Each row below holds a small network's activations on one input, seen along a few directions.
In each table, some parts of the input vary, and every possible input appears once, in random order.
A made-up example of a description, with smaller parts first: line(6) and (point or (values(2) and ring(5)) or line(11)).
Shared parts are said once, and a part with two or three values counts as separate values.
In the rows, 128 means zero.

Other details of the inputs vary at random and push rows far along two fixed directions, the same in every table; ignore that.

Rows:
row 1: [126 138 121 147 152 109 165  91 105 159  94 152 125 117 134 124]
row 2: [157 107 153 126  71 134  93 175 161 139 156 102 132 135 113 164]
row 3: [145 119 126 158 123 127  92 150 116  89 155 106 146 124 137 147]
row 4: [174 113 138 126 100 123  70 157 188  94 112  79 143 127 139 159]
row 5: [158 155 112 157 137 117  93 117 152  87 115  83 128 144 133 166]
row 6: [117 186  90 178 194 127 108  65  97 172 107 110 118  85 160 100]
row 7: [114 176  91 165 188 109 163  68  93 144  89 127 117 113 138 130]
row 8: [137 184 100 141 179  99 115  89 133 176 102  93 131 100 140 123]
row 9: [102 122 139 134 114 130 159 123 116 186 133 136 140 105 123 113]
row 10: [100  87 130  78 124 132 196 124 135 168 148 159 107 115  72  94]
row 11: [ 70  93 135  98 134 125 247 108 120 180 129 186 107 138  88 123]
row 12: [118 134  98 136 176 105 163 109  92 140 129 142 124 107 131 119]
row 13: [179 146 111 158 146 116  57 148 129  77 147  80 129 135 139 173]
row 14: [100  86 138  75  99 117 193 135 171 185 143 143 131 122 100 104]
row 15: [155 139 127 139 139 106 120 109 147 126 104 119 132 133 132 143]
row 16: [ 59 101 142  32 104 111 189 140 149 142 129 211 120 172 103  89]
row 17: [133  55 167 107  36 179 126 175 126 106 184 124 140 128  95 128]
row 18: [128  81 151 100  91 128 150 159 169 143 117 137 129 124 112 142]
row 19: [107 127 152 102  71 147  80 157 103  84 140 155 145 167 147 135]
row 20: [114  77 125 104 120 149 185 159 119 153 146 174 130 129  98 106]
row 21: [121  96 196  98  33 178 130 186 139  81 167 170 137 156 136 126]
row 22: [127 121 129 137 132 123 147 124 121 157  93 139 127 100 134 133]
row 23: [131  80 138 119  66 150 131 168 147 139 158 136 113 125 112 127]
row 24: [142 213 108 140 163 107  20 118 113  86 102 120 118 163 161 155]
row 25: [ 84  88 133  80 139 134 221 114 110 196 148 181  96 109  69  92]
row 26: [ 92  81 151  92 122 127 211 133 133 194 111 181 115 110 103 125]
row 27: [172 196 143 134 129 127  48 145 163  63 123 113 120 146 157 142]
row 28: [163 126 113 128 111 132  71 139 182 108 140  78 121 126 135 130]
row 29: [178 138 111 142 137 110  65 152 148  70 145  78 138 134 135 161]
row 30: [136 116 127 126 114 141 117 140 145 152 146 123 104 124 119 133]
row 31: [101 166 107 164 172 133 159  57  79 142 101 118 139 114 152 127]
row 32: [ 88 129 170 106 102 147 170 145 122 129 139 197 117 135 132  96]
row 33: [162 122 152 155  63 156  65 158 133 115 152  75 163 124 148 158]
row 34: [165 152 108 148 134 113  87 118 166  74 115  69 134 147 138 159]
row 35: [149  55 144  91  75 157 132 203 174 104 169 139 140 156  87 135]
row 36: [131  61 166 104  27 143 147 198 157 148 165 138 136 133  97 144]
row 37: [102 120 126 131 143 141 159 104  97 162 139 144 120  97 101  94]
row 38: [135 101 133 138 107 143 118 145 104  94 162 113 155 125 140 141]
row 39: [118 157 149 116 120 135 143 139 123 115 122 177 107 133 139 108]
row 40: [116 122 114 120 144 131 165 109  99 160 131 145 107  98  96  99]
row 41: [105 116 143 143 133 122 179 100 107 166 112 164 138 120 131 116]
row 42: [123 114 113  93 143 124 158 108 146 143 136 124 113 112  92  94]
row 43: [127 187  82 179 215  90 128  76  75 130  87  95 114 114 154 121]
row 44: [152 106 147 163  87 145  80 159 112  63 150  73 149 150 148 160]
row 45: [125 186 105 182 201 114 108  68  94 164  65 109 136  78 169 124]
row 46: [142 103 130 146 119 160 108 161 124 114 149 129 149 131 120 125]
row 47: [151 143 126 187 134 121  66 139 110  75 129  68 137 138 151 154]
row 48: [142 110 147 165  75 147 102 155 139  81 145 103 144 150 125 168]
row 49: [175 142  95 135 164 132  73 133 160  92 127  86 142 134 133 127]
row 50: [100  56 151  86  93 117 197 170 148 126 154 145 120 158  91 126]
row 51: [110 106 107  91 161 101 181 116 140 135 141 137 130 125 115 107]
row 52: [138 129 126 152 105 161  89 122 117 129 143  96 135 110 152 126]
row 53: [105 196 131 115 183 119 153  95 112 148 107 177  95 126 145 103]
row 54: [166 101 134 148  95 177  74 167 122  83 157 101 163 136 136 142]
row 55: [114 116 116 111 158  98 164 115 140 121 123 109 123 142 123 115]
row 56: [ 93 211  93 107 201  90 103  77 107 135  81 158 114 146 149 108]
row 57: [126 134 134 150 135 142 123 103 102 146  94 115 148  94 160 133]
row 58: [115 123 105 116 185 136 174 115 110 171 126 162 119 121 106 107]
row 59: [164 138 125 163 138 113  75 149 127  81 133  74 119 152 136 169]
row 60: [138  53 182 122  28 160 142 169 136 108 155 142 157 149 123 151]
row 61: [ 74 159 127 112 137 118 117 116  91 131 113 181 126 149 143 108]
row 62: [ 93 201  98 120 179 100 111  91  80 134  86 171 115 139 151 108]
row 63: [125 186 132 102 162 116 128 108 155 110 111 148 113 135 151  99]
row 64: [134 163 104 131 192  89 152  64 137 152  82 122 130 117 145 112]
row 65: [132 152 122 144 171 107 153  84 114 164  97 144 119 124 132 136]
row 66: [176 150 107 152 123 132  43 137 167 106 134  67 117 124 143 146]
Each input here is: line(6) and (values(2) or ring(9)).
- Changing only the line(6) part turns row 64 into row 1. The same change can be made to row 42. Which row results? => row 40
- A walk changes only the line(6) part. It starts at row 38 and steps to row 3. List the rest of the walk in order. => row 12, row 13, row 29, row 51
- A walk changes only the ring(9) part. It starts at row 10 and steps to row 66. List the rest of the walk in order. => row 8, row 18, row 15, row 5, row 50, row 29, row 35

Rows:
row 67: [115 159 102 168 186 101 153  70  89 152  94 107 132 112 142 132]
row 68: [109  64 173  82  59 146 185 166 172 149 156 172 116 124  83 117]
row 69: [167 140  98 170 144 146  66 133 101  98 142  75 124 123 136 142]
row 70: [113 157 105 134 194 103 160  82 119 191  87 143 117  97 132 111]
row 71: [112  13 188  89  13 163 181 214 154 137 176 182 140 150  87 152]
row 72: [117 140  91 128 204 108 181  73 118 164 108 120 130 102 133  98]
row 73: [104  64 129  83 108 138 190 159 139 165 174 153 117 123  79 109]
row 74: [163 181 132 115 106 116  28 167 162  35 125 122 125 192 149 153]
row 75: [ 85 166 118 133 160 133 150  81  89 178 105 151 132 102 152  91]
row 76: [179 105 130 164  98 148  75 158 134  61 145  67 155 141 140 160]
row 77: [173 157 133 131  91 134  34 140 155  98 123  85 141 128 145 138]
row 78: [ 96 119 148 128 129 144 183 112 114 163 133 168 120 106 124 112]
row 79: [112 136 105 132 169  92 174  86 127 169 104 118 121 116 124 125]
row 80: [147 190 138 136 130 120  33 151 119  33 121 128 124 176 168 153]
- Changing only one part turns row 77 into row 75. The same change can be made to row 79. Which row results? => row 67
- Describe the family of inputs behind these rows. => values(2) and (point or line(6))
- Which other rows does row 70 become when the values(2) part takes its other values? List them by row number. => row 71

Rows:
row 81: [165 176 133 132 148 130  61 148 130  56 146 121 135 146 148 135]
row 82: [129 120 106  85 142 120 130 117 166 132 122 116 124 131 117  96]
row 83: [123 167 132 124 121 124  65 150 122 126 136 130 115 128 139 121]
row 84: [137 200 106 127 163 129  41 105 124  76 102 100 132 133 164 113]
row 85: [ 92 157  82 102 197  88 177  76 119 222 107 150  93  86 120  81]
row 86: [149 168 154 164  90 123  70 118 126  77 110 104 137 137 174 164]
row 87: [158 183 139 153 113 152  33 127 130 114 124 112 137 141 148 148]
row 88: [136  56 158  80  35 159 150 181 188 158 165 146 129 144  81 144]
row 89: [169 169 152 174 116 146  47 139 127 100  98 120 132 126 167 147]
row 90: [ 69 111 103 160 158 161 213  77  38 199 138 166 143  70 126  70]
row 91: [103 114 142 117 116 101 202  99 144 165 104 139 128 107 119 127]
row 92: [132  62 136 120  90 125 157 172 169  95 166 132 109 165  74 143]
row 93: [ 84 147  99 139 211  89 210  68 114 192  88 127 134 115 138 112]
row 94: [112  16 160 118  75 177 211 157 113 177 191 118 140  93  83 115]
row 95: [140 151 130 169 118 125  73 137 121  79 119 103 153 157 178 164]
row 96: [128  59 167  94  69 148 195 172 166 172 125 161 117 120  99 128]
row 97: [139 213  91 172 196 120  83  93  77  82 106 101 104 154 158 138]
row 98: [153  65 157 120  41 139  72 208 129  44 161 127 152 171 116 185]
row 99: [115 143  83 138 224  83 164  69  95 158  90 118 128 101 119 130]
row 100: [125  83 130  72 137 121 204 148 164 138 161 167 119 136  92  99]
- Changing only one part turns row 85 into row 83. The same change can be made to row 82. Which row results? => row 84
- Describe the family of inputs behind these rows. => values(2) and (point or ring(9))
- Which other rows does row 92 become when the values(2) part takes its other values? List them by row number. => row 97
